Each row below holds a small network's activations on one record, seen along a few directions.
Records have a field called MANUN. Each example row is followed by its value.
The word none means that the record has no MANUN.
The largest differences between rows may come from other fields.
In the rows, 500 means zero.
Strong random noise was added to every row along 3 fixed directions; ignore it. To show where, here is one row again and again, with new noise each time:
[330 535 479 610 372 581 500 523 496 536 634 624 568 428 435 574 509 337
 456 726 459]
[472 668 462 594 571 533 554 519 402 403 466 648 537 489 389 540 354 385
 408 503 534]
[518 414 533 375 834 556 445 473 215 457 298 406 511 555 392 445 274 305
 509 137 327]
[298 199 544 549 438 655 424 537 427 706 629 394 558 455 514 472 580 234
 601 549 240]
[407 718 470 430 553 504 469 443 389 362 466 681 558 454 321 625 329 388
 363 597 527]

[503 656 422 728 192 467 626 549 773 512 692 656 501 494 594 545 691 676
 477 828 718]
niz
[532 385 526 229 602 453 398 404 461 512 401 347 473 560 513 491 503 581
 564 348 429]
niz
[466 603 482 508 639 543 509 493 344 417 428 593 542 504 369 527 329 346
 427 426 464]
none
[629 427 494 475 603 472 529 498 494 503 401 381 449 597 573 411 503 600
 569 281 512]
kega
[615 520 477 450 522 438 535 466 560 469 450 460 472 573 557 473 520 654
 535 424 590]
niz
[643 671 445 516 481 417 571 483 577 383 444 565 470 562 523 500 486 694
 483 469 687]
kif
[534 616 485 256 550 409 436 386 498 394 410 514 484 529 443 574 446 631
 453 491 564]
neb
[650 603 469 502 599 436 569 492 508 408 389 503 456 579 521 459 443 633
 488 347 612]
vafe
[593 548 479 391 534 430 502 442 532 439 429 472 475 558 522 504 487 644
 511 436 583]
rumat
[431 565 461 512 265 472 504 480 674 525 642 574 508 471 536 578 643 612
 489 782 591]
neb
[441 303 508 489 347 527 460 509 615 649 615 386 493 511 611 477 695 538
 610 590 435]
rumat
[460 815 452 245 366 365 424 338 618 321 529 702 530 459 385 714 476 686
 352 818 702]
vafe
[594 668 453 505 490 425 558 476 567 399 457 573 476 544 502 521 483 654
 453 508 659]
neb
[505 362 522 702 497 572 568 601 498 614 545 437 492 497 579 396 555 405
 558 438 423]
none
[567 140 530 578 511 560 525 567 541 710 514 230 449 595 697 321 668 523
 707 279 361]
kega
[525 181 543 476 552 554 463 523 487 661 487 264 465 564 625 375 604 474
 654 302 335]
zaziv
[571 581 467 819 517 537 669 643 508 495 504 569 479 511 542 422 481 476
 483 438 578]
none
[594 298 519 513 602 519 523 532 480 590 434 313 450 591 608 368 547 532
 621 248 419]
vafe
[536 621 500 174 608 400 391 349 456 359 378 516 498 522 403 598 392 607
 432 471 552]
zaziv
[556 635 460 513 490 450 550 492 549 424 473 562 478 521 497 521 484 608
 456 523 612]
zaziv
[561 437 501 414 553 470 485 472 502 509 439 404 466 562 543 461 519 582
 553 375 493]
rumat

Here are new rows. What is MANUN for each?
[501 759 453 617 502 481 575 530 488 370 486 688 509 467 413 565 403 494
 369 588 629]
none
[634 781 433 571 530 413 608 499 549 327 422 646 472 541 473 525 417 657
 400 493 722]
zaziv
[366 286 541 566 358 592 446 544 517 658 640 431 530 437 549 479 617 369
 588 610 349]
none
[412 510 545 159 656 471 332 378 338 434 392 470 521 462 350 594 362 422
 439 443 383]
none
[448 329 538 177 471 461 336 364 522 561 503 352 507 518 520 545 577 567
 577 523 410]
niz
[544 512 525 411 643 491 465 467 382 434 391 483 501 504 442 484 374 453
 485 348 459]
none
[551 704 439 514 393 420 557 476 628 405 523 616 486 515 505 562 533 680
 443 640 690]
niz
[549 488 466 623 414 500 581 547 606 536 556 497 484 532 585 464 588 584
 543 542 573]
zaziv
